Each row below holds a small network's activations on one input, seen along a few directions.
In each table, some parts of the input vary, and every possible input appears once, in random order.
Descriptions start from the smaller parts, as in this example, which fits no table here: line(6) and (point or line(9) or (values(2) and ring(8))).
Shared parts are said once, and a part with two or three values counts as separate values.

Other details of the inputs shift rows strongly along two fixed directions, in all tables alike. That doesn't count.

Table:
R1: [ -9  23  20 -19 -11 -19 -12  -6   1 -21   9   8]
R2: [ 11 -24 -19  31  18  35   9   4  -2   4  -8   0]
R3: [ 20  14   3  12  -2  45  -4   0 -25  -7  -7   2]
R4: [  9 -15 -14  21  17  34   9   7 -12   7 -14  12]
R5: [ 20  12   3   2  -7  35   9 -13 -26  -6 -22 -11]
R6: [-18 -18 -11   9   6 -34   9   8  27  16  12   1]
R7: [ -5 -33 -19  29  20   0  10  11  16   5   9   0]
R8: [ 18  15  12  -1  -6  39  -1  -8 -29   5 -13   4]
R9: [ 18  -4 -11  18   8  30  16   7 -21  15 -15  -7]
R10: [ -7 -36 -14  20  19  -4  15   4  12  20   3   2]
R11: [-19 -32 -14   9  17 -30   6  12  26   3  14   9]
R12: [ -7  26  18 -17 -15 -20 -19  -8   4 -25  16  -2]
R13: [  9  23   4 -18 -13   4  -4  -9 -15  -9  -9 -11]
R14: [  1   4   6  -1 -12   8   6  -9  -1   0  -8   0]
R15: [ 2  8 13 -1  0  6 -6  6 -8 -7 -4  9]
R16: [  9  12   9  -2  -6   0   2   2 -13   1  -7 -11]
R17: [  5  11  -2  -4  -3  13 -13  -3  -5 -12   3  -1]
R18: [ 13  -7 -14  19   4  36  13   0 -12  17 -20   3]
R19: [ -9   1   0 -15  -7 -34   3  -3  12  -7   8 -13]
R20: [  6  19  23 -13 -11   6  -9  -8 -15  -3  -5   1]
R21: [ -5  20  16 -17 -12 -21 -22   1   6 -19  15  -2]
R22: [ -5  17  10 -14 -11 -24  -1  -6  -1  -9   5 -12]
R23: [ -6 -32 -25  15  22  -2   9   9  11  24   2   3]
R24: [-12 -13  -7  -6   9 -19  -3   6  17  -6   7   7]
R25: [  0   8  14  -2  -4   5   0 -10  -9   1  -1   1]
R26: [-14 -24 -14   9   9 -35   6  17  28  22  10   2]
R27: [ -7   9  10 -27 -11 -19 -13 -13   7  -8   7  -2]
R28: [ 3 11  6 -7 -1  9 -6  5 -9 -7 -1 10]
R29: [ -6  17   5 -23 -16 -22 -10  -1   9   0   7   1]
R30: [-13 -11 -10  -8  -2 -23   1   1  24   6   5  -1]
Description of these inputs: line(5) and ring(6).
Q: Changing only the ring(6) part turns R13 into R5. The same change can be made to R23. Which row results?
A: R27
Q: Which other rows does R28 become when the ring(6) part takes its other values? List them by row number.
A: R1, R4, R11, R15, R24
Q: Which other rows does R14 become when the line(5) part takes its other values? List them by row number.
A: R7, R10, R11, R19
Q: Which other rows does R20 become when the line(5) part takes its other values? List them by row number.
A: R15, R16, R21, R26

Table:
R31: [ 10  20   9  -5  -5  17 -14  -6 -16  -5  -5  13]
R32: [  8 -11 -21  25   5  22  19  16   2  18 -14  12]
R33: [-15 -10  -1   1   8 -33  -5  -3  17  -7  11   4]
R34: [  1  -8 -25  12   2   1   1   5  11  17  10 -11]
R35: [-17  -5  -4   0   9 -29  -4  15  11 -13  20  -5]
R36: [ 15  -4  -8  17  -6  38  21  -5 -10  -2 -23   7]
R37: [ -4  11   0  -7 -15 -13  -5 -16  10 -12   9 -22]
R38: [ 17  -4  16   6 -11  48   1 -13 -21  -6 -16   9]
R39: [  0  37   7 -31 -31  -1 -24 -22   1 -18   3 -16]
R40: [-16  -9  -3  -3  13 -28  -3   2  15 -13  17   0]
R41: [ -5  35  23 -29 -19  -6 -17 -13 -13 -43   8  -6]
R42: [  2 -19  -9  33  26  17  12  12  -8   6  -1   2]
R43: [ 19  13  26   8 -15  41  -6  -1 -27   1 -12   8]
R44: [-12  -2 -10  -9  13 -25 -12  11  14  -1  22   8]
R45: [  0   2 -12   4  -6  13   6   3   6   2 -17   8]
R46: [ -4 -12 -20   9  17   2  -1  19   2   2  12   6]
R47: [ 12  -1  -1   4   5  -3   9   7 -12   5 -14 -20]
R48: [ 15  -9   7  13   7  42   8  -9  -9  -1 -12   9]
R49: [  1   5   3 -22  -5 -30   0  -4   3 -10  -3 -21]
R50: [ 13  15   0  -6 -20  23  -3 -23  -9 -13  -1 -17]
R51: [  9 -14 -20  -1  12 -10   5  17   1  18  -4 -11]
R52: [  2  31  19 -19  -9  -8 -19  -2 -11 -20  13   4]
R53: [  7  19  20   5  -6  12  -7  -9 -18 -13  -8   4]
R54: [  8 -14 -18  36   8  19  14   2  -1  15  -2 -20]
R55: [-15  -8 -11  -8   8 -27 -16   0  19   0   8  11]
R56: [ -9 -26  -7   6   6   4  -6   8  13  13  -2  11]
R57: [-5 -8 -8 21  1 -8 18 13 11  6 -6  1]
R58: [ -5   1 -14   1  -7 -29  -7   4  19   8  23 -17]
R59: [-2 -3 15 11  6  3  1  4  5  2  1  2]
R60: [ -5   6  13 -18 -14  -9 -18   4   6   0   9  10]
R61: [  4 -19 -22  -3  13  -8   4  11   6  14 -12 -13]
R62: [  0 -17  -2  25  12  11  31  -1 -13  34 -15  -2]
R63: [-16 -12   8  -3   7 -26  -2   1  25  -4  12   2]
R64: [ 15  19  12  12 -17  41  17 -11 -21 -14 -29   2]
R65: [ 14   3  -5  24  -4  23  16  12  -8   9 -15   7]
R66: [  2  23  18 -26 -16  -7 -19 -22  -6 -27   3   8]
R67: [ -7 -18  -7   6  15   5  -3   6  18  11  -1  10]
R68: [-16 -13  -4 -19  -1 -34  14 -12  13  16   7   0]
R69: [  9 -25 -20  -2  12  -9  13   5   4   7  -6 -14]
R70: [  5  24  14 -20 -16  13   6 -13 -23  15 -11   4]
R71: [ -8   7   9 -17  -1 -17 -15   5  17   1  14  10]
R72: [ -8 -28   3  16   5  -1   6   4  10   6   1   4]
R73: [ -8  -3  -1   1   7 -33 -11   9  13   3  17   9]
R74: [-17   7   3 -29  -9 -23   0 -12   5  14  -2   1]
R75: [ -1  30  24 -27 -22 -17  -1 -13 -14   8   0  -1]
R76: [ -4 -22 -19   7  16   2   6   7   5 -10  10   3]
R77: [  1 -20 -21  21  27  25   4   7  -3   8  -6  10]
R78: [ 10  15  10 -11  -3  23  -7 -16 -18 -25  -1   5]
R79: [  1  39  20 -27 -19  -9 -22   0 -14 -30  15  -1]
R80: [-18  -7 -17 -12  10 -22 -12  10  16 -11  15   3]
R81: [  3  -3  -9 -12   4 -40  -2  16   8  10   8 -16]
R82: [-11 -18  -3   7   8 -12  26  -8   1  23  -7  -3]
R83: [ 15  -2  10  21   8  32   4   7 -10  11  -6   9]
R84: [ 14  10  30  12 -14  40  -1  -5 -26  -4 -17   3]
Q: What do these inputs look like to the network?
A: ring(6) and (values(4) or line(5))
Q: Changing only the ring(6) part turns R54 into R34. The same change can be made to R57. Which row results?
A: R32
Q: Which other rows does R60 become when the line(5) part takes its other values? List them by row number.
A: R31, R44, R46, R71
Q: Which other rows does R45 become when the values(4) part takes its other values? List them by row number.
A: R39, R61, R74
Q: Which other rows does R38 become when the ring(6) part takes its other values? List them by row number.
A: R43, R56, R60, R72, R84

Table:
R85: [-13  17  25 -23 -17 -35  -9 -13   9 -15  14  -6]
R86: [ -8  22  12 -23  -5 -19 -33   3  12 -34  23   9]
R87: [-11  -9   0  -6  10 -29   1  14   8  11   9  10]
R88: [ 19 -19 -17  30   7  41  23  -2 -10  12 -21 -11]
R89: [-10 -38 -37  10  25 -23  15   8  20  14   6 -13]
R90: [ -1  34  29 -38 -34   1 -15 -28  -6 -13  -5  11]
R91: [ 27  19   3   9 -11  42   0  -3 -29  -2 -21 -10]
R92: [  7 -24 -11  35  18  49   7   2  -9  -9  -7  12]
R93: [-17 -31 -24  23  15 -24  19  10  29  18   8  -5]
R94: [ -1  24  -2 -36 -10 -33 -19  -3   1 -13  15 -13]
R95: [ 20  18  22  13  -5  41   4  -1 -34   1 -14  -1]
R96: [-10  19   4 -15 -12 -31  -9   6  11  -5  17  -4]
R97: [-18 -47 -17  20  28 -26  20  13  25  24   1   9]
R98: [ 17  16  13   3  -8  49  -5  -6 -28  12 -23  14]
Q: Changing only one part turns R93 into R96. The same change can be made to R97. Which row results?
A: R87
Q: What do these inputs look like to the network?
A: values(2) and (point or line(6))
Q: Which other rows does R91 become when the values(2) part takes its other values? List them by row number.
A: R88
